A small network was shown many inputs. Here are its activations along a few directions, one row for each input.
Each table varies a few parts of the input and shows all the possible inputs, shuffled.
A made-up example of a description, with smaller parts first: one of 8 places around a ring, together with either a single point or one of 11 places around a ring or (one of 2 separate values, together with one of 6 places along a line).
Shared parts are said once, and a part with two or three values counts as separate values.

Other details of the inputs shift rows strongly along two fixed directions, in all tables alike. That doesn't count.

Table:
x1: -479  120  261  -172  -43  114  -26  -108  479  229  433  -201  76
x2: 368  -61  -195  4  120  94  -118  432  -386  -381  -514  -106  36
x3: 354  396  96  240  38  -46  77  -149  -62  180  412  199  -122
x4: 74  188  153  310  167  173  -4  -427  458  436  766  -90  -189
x5: -682  -281  72  -331  -168  -267  9  -143  200  -58  -316  21  51
x6: -798  -381  -4  -331  -52  -65  -71  22  236  -170  -528  -299  115
x7: -163  90  108  -200  -124  -124  -12  54  20  -46  95  127  71
x8: 238  -80  -149  -58  -47  -111  -98  212  -265  -260  -346  200  36
x9: -408  -17  45  -124  -3  18  -7  -4  171  -28  -163  -290  -34
x10: 71  363  312  105  -38  -16  60  -291  293  394  869  212  -55
x11: 557  118  48  324  214  267  -112  -66  163  268  577  49  -32
x12: 182  102  -162  56  97  73  38  320  -377  -326  -613  -216  -67
x13: -500  -242  154  -215  -106  -174  -44  -213  284  106  62  133  76
x14: -491  -206  -78  -285  -341  -33  303  -212  71  242  259  1  185
x15: 347  -113  -311  123  -35  213  297  111  -452  8  -174  -165  91
x16: 405  113  -61  124  127  148  -23  323  -277  -203  -226  -103  10
x17: 60  96  -116  5  -50  -205  57  107  -334  -234  -482  42  -92
x18: -646  -393  -19  -299  -25  -4  -93  66  206  -141  -484  -220  141
x19: 562  231  -48  377  115  -81  51  -229  -185  83  209  204  -250
x20: 430  69  -113  30  6  -85  -61  239  -333  -227  -172  233  -4
x21: 730  52  -124  342  107  -27  -64  54  -330  -57  26  348  -87
x22: -211  -165  128  -27  40  137  -161  -100  422  184  313  -78  44
Description of these inputs: one of 2 separate values, together with either a single point or one of 10 places around a ring.
The inputs of x20 and x2 match in every part but the choice among 2 separate values. If x10 is changed in the same way as x20 into x2, which row does it become? -> x1

Table:
x23: -45  -32  39  3  -42  184  56  -53  210  269  469  -49  99
x24: 501  86  -61  189  134  115  -118  241  -171  -109  -22  92  -1
x25: 463  -80  -160  129  152  16  -127  292  -352  -333  -465  31  -23
x26: -537  -40  7  -371  -91  -137  -126  175  64  -304  -521  -223  14
x27: 423  125  -45  303  182  36  -107  59  -194  -127  -120  44  -126
x28: -874  -306  -59  -621  -467  -417  125  -13  -64  -163  -489  85  186
x29: 412  32  -222  175  104  70  181  266  -586  -285  -597  -85  -22
x30: -101  154  259  56  95  26  -64  -123  290  181  339  4  -28
x31: -137  -59  -40  66  -15  56  74  -97  39  70  34  -126  -19
x32: -127  105  -32  -40  -45  59  122  -52  27  62  68  -199  -37
x33: 263  -21  22  194  81  180  64  -163  103  260  495  -2  12
x34: 241  41  0  224  87  159  91  -221  134  316  430  22  -56
x35: -130  67  124  -169  -182  -326  -11  -144  35  -9  159  410  -12
x36: -351  -70  169  -136  8  -20  -160  -166  464  172  222  -4  13
The inputs of x31 and x27 match in every part but one. If x29 is changed in the same way as x31 into x27, which row does it become? -> x30
What do these inputs look like to the network? -> one of 2 separate values, together with either a single point or one of 6 places along a line

Table:
x37: 3  47  154  -32  -107  -19  101  -247  202  364  646  198  48
x38: -456  -53  247  -74  -8  67  46  -345  529  395  487  -65  56
x39: -534  -374  -160  -354  -232  -109  -20  103  -44  -242  -447  -94  148
x40: -650  -354  -104  -445  -164  82  -71  192  159  -141  -331  -299  216
x41: -104  45  -114  -108  27  13  -11  267  -218  -355  -581  -292  -63
x42: -376  91  214  14  -76  -65  25  -319  391  311  535  -5  -33
x43: -515  137  268  -199  -199  -136  58  -331  436  366  566  79  37
x44: 8  -318  -336  -156  -45  24  2  257  -343  -320  -748  -112  70
x45: -554  -70  107  -192  -57  -34  2  -150  343  139  7  -173  -12
x46: 653  314  -70  430  234  87  62  -87  -193  54  118  17  -263
x47: 582  125  -31  333  189  274  52  37  -82  182  404  -41  4
x48: 684  93  -72  415  106  91  94  -88  -280  105  312  161  -52
x49: 519  169  49  426  145  75  113  -139  -163  153  363  181  -93
x50: 397  132  108  206  204  164  -239  103  99  18  230  43  -23
x51: 505  335  21  403  125  -2  53  -176  -150  90  357  99  -229
x52: 482  72  15  263  141  -57  -188  73  -138  -142  8  241  -79
x53: -589  14  168  -203  -63  71  -33  -56  408  139  154  -281  60
x54: 20  -98  -67  -225  -58  -245  -163  309  -241  -409  -602  213  37
x55: 151  -41  -135  50  108  121  47  324  -318  -290  -528  -167  50
x56: -435  -336  -99  -301  -85  -27  16  72  51  -104  -425  -175  126
x57: 358  18  -188  44  6  -124  152  278  -597  -318  -585  180  -16
x58: -415  224  232  -182  -151  -149  39  -318  396  283  550  68  -39
x59: 661  72  -74  305  262  48  -184  143  -179  -132  -167  170  -111
x60: -398  -244  -131  -418  -301  -151  48  98  -69  -148  -323  53  161
The inputs of x50 and x52 match in every part but one. If x53 is changed in the same way as x50 into x52, which row does it become? -> x42
What do these inputs look like to the network? -> one of 4 places along a line, together with either a single point or one of 5 places along a line
List by row number the other rows that have the place on the line of 4 in common with x43. -> x37, x54, x57, x58, x60

Table:
x61: -712  -246  -163  -513  -301  -214  -65  168  -1  -348  -675  -91  102
x62: 196  -23  -116  36  42  245  1  109  3  78  53  -59  72
x63: -137  37  -35  -12  -163  -93  55  -21  -105  -65  -45  -3  30
x64: 229  27  18  -2  39  -95  -18  -4  -54  27  46  104  19
x65: 146  152  107  145  189  108  -116  118  57  -107  9  -85  -76
x66: 316  1  -132  172  53  220  91  178  -288  -35  -94  -113  107
x67: 230  -26  -104  205  143  160  -26  -143  70  99  77  -68  -95
x68: 158  118  -25  169  18  -45  97  -63  -91  123  172  133  -101
x69: 83  132  -1  159  -32  -41  79  -75  -151  64  55  89  -14
x70: -892  -271  53  -586  -251  -179  -17  -6  279  -82  -473  -63  134
x71: 216  68  -29  55  -19  -16  114  -66  -125  43  246  85  -83
x72: 157  12  110  98  70  -33  -24  -1  -21  -7  0  204  -16
x73: -780  -131  164  -421  -282  -118  39  -207  314  82  191  -110  149
x74: -226  -88  167  -155  -14  -84  -39  -94  236  38  184  114  95
x75: -134  152  66  5  59  83  22  59  -11  -73  -124  -254  -11
x76: -40  -33  -53  -172  -43  -64  46  -25  2  -33  -126  72  46
x77: 140  94  -58  -3  128  11  -123  286  -171  -268  -456  -210  -63
x78: 208  -56  -44  53  52  165  -80  158  -2  72  71  -86  89
x79: 5  129  138  91  -7  -77  -91  -177  220  286  441  150  -35
x80: 17  -83  134  213  160  140  -108  -230  339  190  417  -24  -47
x81: 97  -50  -106  23  -41  -112  -88  208  -255  -330  -351  121  -4
x82: 178  218  37  159  169  124  56  50  3  35  122  -162  -141
x83: 334  82  -63  125  28  -34  151  11  -324  -76  -110  69  27
x84: 77  -46  -86  40  29  -111  -81  199  -267  -279  -425  157  0
x85: 8  265  142  70  120  171  -49  -138  351  219  410  -120  -96
x86: -63  -85  41  -123  -48  -71  -73  43  -31  -170  -27  103  34
x87: -286  37  30  -114  -96  -63  -28  -148  218  151  128  102  2
x88: 236  119  -6  128  -40  -87  -83  -21  -29  50  203  120  -59
x89: 27  78  138  80  10  -16  137  -189  141  284  357  123  -72
x90: 168  -11  -33  275  115  139  59  -163  -36  99  111  -143  -45
x91: -380  -1  195  -115  -122  -62  99  -211  209  207  175  17  68
x92: 375  57  -13  122  66  -77  -20  85  -223  -26  -189  149  -56
x93: 8  111  41  97  -79  -43  78  -159  121  195  456  88  -83
x94: 130  -191  -121  -3  63  152  -80  350  -204  -260  -388  -64  129
x95: 114  -157  -213  -23  22  149  88  319  -277  -161  -365  -156  75
x96: 54  111  65  -36  -59  30  9  -238  201  213  505  128  -39
x97: 167  -60  -128  -116  -56  -130  -69  186  -314  -271  -360  36  0
x98: -799  -313  75  -276  -82  -1  11  -210  478  150  79  -290  38
x99: 131  -74  -153  -73  3  -111  150  151  -323  -207  -387  29  0
x100: 245  -59  -35  221  154  82  -105  -87  62  92  88  -95  -78
What do these inputs look like to the network? -> one of 5 places along a line, together with either one of 3 separate values or one of 5 places around a ring
The inputs of x93 and x63 match in every part but the place on the line of 5. If x89 is changed in the same way as x93 into x63, which row does it become? -> x91
The inputs of x97 and x96 match in every part but the place on the line of 5. If x88 is changed in the same way as x97 into x96, which row does it become? -> x61
List by row number the other rows that have the place on the line of 5 in common with x86. -> x65, x72, x74, x80, x81, x84, x94
Change only the place on the line of 5 in x80. List by row number the other rows that result. -> x67, x90, x98, x100
Change only the choice among 3 separate values in x78. List by row number the other rows that result. -> x77, x100
Change only the choice among 3 separate values in x75. List by row number the other rows that result. -> x66, x90

Table:
x101: -117  41  99  -103  -116  -56  103  -173  136  217  390  150  57
x102: -479  -192  -70  -322  -136  -25  8  64  137  -46  -195  -182  70
x103: 282  -30  -182  112  41  48  -4  196  -293  -193  -248  -52  -55
x104: 395  26  -78  252  94  149  93  -16  -104  112  106  79  -19
x105: -162  -148  -195  -165  -142  -231  3  177  -382  -383  -724  21  -5
x106: 418  248  141  363  203  100  48  -134  46  238  473  71  -91
x107: -545  -142  88  -235  -72  -61  11  30  91  -73  -231  -178  71
x108: -439  -151  110  -147  -35  24  -62  -103  360  138  170  -27  107
x109: -98  -70  108  8  -3  58  -29  -174  227  180  354  -57  34
x110: -79  -53  67  -35  -5  72  29  -188  229  235  338  -60  40
x111: 415  214  18  241  115  107  -65  26  -63  91  203  53  -61
x112: 311  -55  -110  126  111  69  -52  193  -229  -157  -324  71  -10
x113: -527  -109  16  -285  -65  -63  -47  29  168  -159  -260  -172  42
x114: 511  130  77  277  175  124  -63  -115  63  196  432  97  -72
x115: 66  17  25  -87  -70  -103  -3  64  -99  -84  -56  191  24
x116: -491  -82  49  -246  -115  -45  -74  46  211  -44  -120  -152  122
x117: 192  -153  -197  89  34  49  13  237  -364  -280  -528  -8  27
x118: 262  58  -133  141  22  55  -3  179  -310  -168  -265  -58  -7
x119: 70  53  -4  4  -37  -154  -45  -29  -70  -43  -92  152  -83
x120: 311  10  -149  66  94  37  -84  224  -239  -186  -267  -6  -73
x121: -461  -40  216  -198  -33  -42  -43  -59  329  91  59  -100  49
x122: -114  123  166  0  47  70  -55  -178  326  172  372  -23  -68
x123: -446  -84  131  -290  -171  -157  8  -79  221  31  129  99  121
x124: 363  73  -92  188  114  70  -31  85  -105  -30  76  16  -64
x125: 323  156  -74  185  94  112  102  -43  -118  30  78  -27  -106
x126: 356  165  -67  201  47  117  60  15  -144  93  111  -18  -24
x127: -143  67  59  -27  -105  -109  65  -257  171  236  319  111  -36
x128: 369  127  26  177  -13  -15  87  -58  -163  66  289  232  -20
x129: -440  -185  97  -240  -57  -38  -83  -85  313  46  64  -118  110
x130: -176  -143  -202  -165  -34  -52  9  269  -331  -453  -769  -185  -8
x131: 199  56  -95  87  -6  -160  2  24  -227  -132  -207  148  -72
x132: -127  76  154  27  21  51  101  -166  214  261  325  -68  0
The inputs of x109 and x110 match in every part but one. If x117 is changed in the same way as x109 into x110, which row does it become? -> x104
What do these inputs look like to the network? -> one of 4 places along a line, together with either one of 2 separate values or one of 6 places along a line
List by row number the other rows that have the place on the line of 4 in common with x122. -> x111, x112, x114, x115, x119, x120, x121
